Each row below holds a small network's activations on one input, seen along a few directions.
Each table varies a few parts of the input and shows all the possible inputs, shuffled.
A made-up example of a description, with smaller parts first: values(3) and (point or line(11) or (line(6) and ring(8))).
Shared parts are said once, and a part with two or three values counts as separate values.

Other details of the inputs shift rows strongly along two fixed directions, in all tables alike. That doesn't count.

Table:
x1: [ -8 -19  13  -5   6  -8  -5  14   4 -10   6  22  -3]
x2: [-22 -34  17  12 -10   3  -1  14 -11  -3 -10  14  18]
x3: [ 14  46 -15 -10   4  -7  -2 -20  10 -10  12  -8 -12]
x4: [ -1  -4 -10  16 -15  11   2 -21 -25  12 -18 -19  22]
x5: [ 10   0  -3 -22  12  -4   1  39  20 -11  10  -3 -33]
x6: [ -1  -6 -13  12 -12   5  -7 -24 -28  19 -18 -15  20]
x7: [  2   5   9 -19  12 -11   3  17  27 -17  21  13 -20]
x8: [ 14  38 -20 -22   6 -14  -3 -19   9  -3  14 -12 -16]
x9: [  1  18  -9   1  -9  -5   1 -18 -10  -8  -1 -11   6]
x10: [ -2 -13  20   9   9   3   2  14   4 -10   2  23  -3]
x11: [-13  -7 -13   1 -21  -6  -8 -22 -29  12 -11 -17  21]
x12: [ 25  39 -16  -8   7   3  12 -16  14  -5   9 -20 -14]
x13: [ -1  -2  -8  19 -12  11  -4 -26 -27  16 -18 -12  19]
x14: [-26 -38  14   1  -9   0  -8  13  -5  12  -4  10  16]
x15: [-12   2 -10  14 -21   0  -6 -23 -27   6 -13  -9  24]
x16: [-26 -29  10  12 -15  11 -11  34 -12   1 -13   4  10]
x17: [ -3  18 -14  -7 -11  -8  -6 -18  -5   3   4  -8   5]
x18: [ -1  -6 -11  11 -13   4  -6 -24 -28  20 -19 -14  17]
x19: [ 25  38 -17 -13  10  -5   3 -19  11   3   8 -15 -19]
x20: [  8  13 -13  -2  -4   2   1 -16  -2  11  -2 -19   3]
x21: [-15 -44  10   5  -5   0  -4  11 -11  11 -10  12  13]
x22: [  8  22  -8   9  -3   1  -1 -19 -12  -4  -3  -5   6]
x23: [ -7 -25   9  -9   6 -10   1  16   4  -4   6  16  -5]
x24: [-11   8 -14  17 -26  15 -10   0 -29   9 -19 -24  18]
x25: [ -1  14 -12  -7 -11 -11  -2 -18 -12  -5   2 -12   4]
x26: [ 16  38 -17 -18   3 -17   0 -21   1 -13  12  -8 -17]
x27: [-14  -3 -12   2 -24  -5  -6 -21 -29   6 -13 -14  24]
x28: [-10   6 -15  20 -21  17  -7   0 -26  13 -22 -28  16]
x29: [ 16   7  11   0  27  -1  10  14  23 -18  12  17 -21]
x30: [ 12   9 -14  -1  -2  -2   4 -17  -9   5  -4 -19   2]
x31: [  2  12 -15  -9  -4 -11  -6 -19 -14   2   0 -10   2]
x32: [  0 -17   7   5   4  16   1  38   7  -2  -3   0 -12]
x33: [  1 -17  16   8  13  11   1  14  14   3   2  17  -3]
x34: [  0 -15  18  12  14   5   5  13   7  -5  -1  19  -4]
x35: [-15 -43  14   5  -3   0  -7   9 -12  12 -11  15  10]
x36: [ -3 -15  19   8   7   3   6  17   6 -13   4  16   0]
x37: [ 19  34 -20 -21   4 -11   3 -17  12  -2  12 -20 -17]
x38: [ -7 -23  13  -9   7  -9  -3  14   2  -3   4  18  -7]
x39: [ 16  36 -20 -18   1 -17   4 -19   3 -15  14 -10 -15]
x40: [  1  10 -16 -12  -9 -11   1 -16 -13   0  -1 -16   2]
x41: [ -4 -14  18   8   9   9   8  19  16  -2   1  12   0]
x42: [-20 -28  21  17  -8  13  -1  15  -4   5  -9  14  21]
x43: [-26 -32  15   5  -8   1 -14  10  -7   9  -5  19  18]
x44: [-10  -4 -13   3 -16   2 -14 -23 -21  23 -14 -14  21]
x45: [ -4  18 -12 -10 -13  -7  -3 -15  -5   1   2 -13   6]
x46: [ 16   5  10   0  24  -2  15  15  24 -18  13  15 -21]
x47: [ 24  36 -19 -16   7  -4   9 -15  13  -1   8 -22 -16]
x48: [ 13   7  13  -5  17  -3  15  19  21 -24  14  14 -18]
x49: [ -4  20 -10  -7 -10  -7  -9 -20  -6   4   2  -6   3]
x50: [-12 -20   3 -12  -2  -1  -7  39   3  -3   1   2 -13]
x51: [ 16   4   9  -4  21   4  12  16  30  -9  15  13 -22]
x52: [-12 -21  12 -12   3  -5   0  19  11  -1   6  11  -3]
x53: [  4   9  11 -12  13  -5   8  18  28 -19  16  14 -17]
x54: [ 22  30 -21 -21   6 -14   7 -18   5  -8  10 -20 -18]
x55: [ 24  37 -28 -15   2   0   3   4   4  -3   3 -32 -26]
x56: [ -2  -8 -13   8 -16   4   0 -20 -26  16 -19 -21  21]
x57: [ -6 -24  11 -10   5  -2   2  19  13   3   3   9  -4]
x58: [-18   2 -19   2 -30   3 -16   0 -30  10 -16 -25  15]
x59: [ -6   0  -8  17 -16  15  -3 -22 -18  19 -15 -19  23]
x60: [-5 -9 21  9  7  6 -1 15 11 -4  4 22 -2]
x61: [ -2 -28  10 -10   6  -5   5  18   6  -3   1  10  -5]
x62: [ 25  37 -19 -13  11  -4   2 -19  12   2   9 -15 -17]
x63: [-25 -36  16   2  -7   0 -12  10  -7  14  -6  16  13]
x64: [ 13   9 -16   0  -2  -2   4 -18 -10   7  -4 -15   1]
x65: [-18 -26  19  19  -6  11  -3  12  -3   6  -6  18  19]
x66: [  3 -22  16   7  11   7   9  16   8  -5   1  11  -4]
x67: [-11 -21  10 -10   4  -6  -2  17  11   2   8  16  -4]
x68: [ -3 -12  18  11  14   9   1  15  15   0   1  19  -1]
x69: [-16   7  -5  13 -21   4 -13 -24 -22  14 -14  -7  24]
x70: [ 12  11  14  -1  24   2   8  14  29 -11  13  17 -22]
x71: [ 15   5  11  -3  22  -1  18  18  24 -20  11  10 -20]
x72: [-10   5  -6  21 -16  12  -3 -22 -18  16 -16 -17  26]
x73: [-10 -39  15  20  -1  13   3  11  -9   8 -11  14  15]
x74: [  5  22 -10  10  -2   6   3 -18  -1   6  -3 -11   6]
x75: [ 24  32 -22 -19   9 -14   2 -20   4  -6   9 -14 -18]
x76: [-14 -39  13  11  -3   9  -3  13  -3  18 -10  11  14]
x77: [ -6 -11  20   8   5   6   3  18  14  -7   6  16   2]
x78: [ 11  -1   4 -20  18  -9   6  17  28  -6  17  12 -24]
x79: [ -6   1  -7  22 -14   9   0 -22 -24  10 -17 -17  25]
x80: [ 17  42 -14  -9   4 -11   3 -21   3 -16  10  -7 -16]
x81: [ 10  19  -8   7  -1   9  -1 -20  -3  10  -4 -11   1]
x82: [ -5 -22  13  -7   8  -2  -4  15  12   6   3  16  -7]
x83: [ 14   8  11  -3  18  -4  12  16  21 -22  16  18 -19]
x84: [ 20   2   9  -3  26   2  10  13  22 -15  12  15 -23]
x85: [-5 -9 19  9  9  7 -2 16 12 -5  4 22  1]
x86: [-21 -32  18  15  -5   3  -8  10 -11   0  -9  21  17]
x87: [ -3  22  -8   1 -10  -2  -2 -17  -3  -2   1 -11   7]
x88: [  5  10  10  -9  14  -6   6  16  27 -17  18  18 -18]
Description of these inputs: ring(8) and (point or (values(2) and line(5))).
The inputs of x83 and x15 match in every part but the ring(8) part. If x60 is changed in the same way as x83 into x15, which row does it become?
> x69
The inputs of x20 and x87 match in every part but the ring(8) part. If x56 is changed in the same way as x20 into x87, which row does it become?
> x2
The inputs of x86 and x84 match in every part but the ring(8) part. If x16 is changed in the same way as x86 into x84, which row does it become?
> x32
Which other rows does x13 become when the ring(8) part takes its other values? List them by row number.
> x10, x18, x26, x34, x35, x38, x80
Which other rows agree with x70 in the ring(8) part? List them by row number.
> x28, x29, x34, x41, x46, x68, x71, x72, x74, x79
Which other rows agree with x25 in the ring(8) part? List them by row number.
> x1, x7, x17, x26, x27, x39, x43, x45, x49, x58
Which other rows does x78 become when the values(2) part takes its other values? List them by row number.
> x21
Which other rows does x64 become when the values(2) part takes its other values? List them by row number.
> x76

Table:
x89: [-10   0  -6   5 -11   1 -16 -24 -13  18  -3   0  19]
x90: [ 24  33 -16 -16   1  -8  12 -15   3 -15  11 -18 -18]
x91: [  7   3  -7   0 -10   0   4 -20 -15   5  -8 -11  11]
x92: [ 23  58 -10  17   7  13  12  -5  11 -20   7 -15  -9]
x93: [-18 -26   5   2  -7   5  -6  32   1   5  -3   9   2]
x94: [-18 -29  20   5  -1  -8   3  10  -6 -10  -3  18   6]
x95: [ -6   7 -17  -2 -12   6 -10   3 -11  11 -10 -26   6]
x96: [ -5  -6 -12   5 -20   3   0  -7 -23   0 -10 -16  18]
x97: [-22 -14  17  -4  -3  -8  -5  15   7  -5   4  16   0]
x98: [-19 -14  19  -5   2  -8  -5  10   9  -1   3  21   4]
x99: [  2  -9  -6   8  -9   4   2 -26 -15  13  -7  -8  20]
x100: [-23 -14  11  -5  -4  -8  -7  22   7 -10   5  15   4]
x101: [ 20   5   2 -13  19  -8  16  20  20 -18  15   8 -34]
x102: [ 11  16   8 -22  18 -11  -2  13  26 -14  20  19 -27]
x103: [ 11  43 -13 -18   9 -16   1 -28  17  -5  19  -5 -11]
x104: [-14 -20  12   0   1 -10   3  18  -1 -18   1  15   4]
x105: [  0 -39  14   9  14   7   3  10   3  12  -8   8   5]
x106: [ 23  29  19  14  28  15  17  13  34 -21  11  18 -21]
x107: [ 19   7  -5 -14  18  -8  15  27  19 -22  15   6 -30]
x108: [-16 -16   8  -4  -3  -2 -13  26   2  -7   5  15   0]
x109: [ 19  39 -12 -16  10 -19  10 -26   5 -18  10  -7 -14]
x110: [-13 -31  20   8   9  -6   4  -1   1  -1   1  24  13]
x111: [ -6   8 -14   0 -16   2  -6  -7 -11  14  -6 -15   2]
x112: [ 17   6   4 -17  28  -1   4  15  37   0  16   4 -27]
x113: [-10 -22  12  -3   4   7  -5  26   8   7  -3   0  -8]
x114: [ -2   9 -13  -1 -12   2  -6 -12  -8  18  -8 -10   5]
x115: [  6   3  -9   6  -2  -4  -4 -29 -16   5  -2  -1  12]
x116: [ -1   6 -14   3 -12  -5  -6 -10 -24  -8  -5  -9   9]
x117: [  7   2 -13   5  -7   0   4 -16 -17  10 -12 -10   5]
x118: [ -1  -9  -8   8  -9   6  -1  -9 -24  11 -18 -23   9]
x119: [  8  23   1  36   2  26   5 -27   0   7  -9  -3  19]
x120: [  9  -1 -14   9  -2   0   4 -23 -11  14  -7  -8   8]
x121: [ -7   9  -9  -5 -20   2  -7 -11  -9   9  -2 -16   7]
x122: [-11 -29  15   0   4   9  -7  22   6  15  -9   6   1]
x123: [  3  26   3  34  -8  22   5 -14  -9   0 -11 -10  13]
x124: [ 22  38 -23 -14   9  -6   3 -19  19   6  14 -12 -18]
x125: [ -2   6  -9  -2 -10   3  -6 -22  -1  18   1 -10  14]
x126: [-14 -27  18  -3  -5   5  -5  16   6   9  -2  15   8]
x127: [ -7 -34   8   5   4   7   2  30  -6  -1 -10   0   2]
x128: [ -1 -23  16   1   7  -4  -1   9  -3  -7  -1  22  -1]
x129: [ 26   4   5 -16  29  -5  14  17  24 -13   9   3 -31]
x130: [  0   5  -8   3 -11  -5  -5 -18 -23  -4  -6  -8   5]
x131: [-14   2 -13  -1 -25   4 -10  -3 -15   8  -6 -17  18]
x132: [-20 -24  16   0  -6   0 -13  18  -2   1   1  18   2]
What is each input in this table made of?
> line(4) and (point or (values(2) and line(5)))
The inputs of x99 and x91 match in every part but the line(4) part. If x89 is changed in the same way as x99 into x91, which row does it become?
> x102
Which other rows does x106 become when the line(4) part takes its other values? List them by row number.
> x92, x119, x123
Which other rows does x120 become when the values(2) part takes its other values? List them by row number.
> x124
Which other rows does x97 become when the line(4) part takes its other values? List them by row number.
> x98, x100, x103
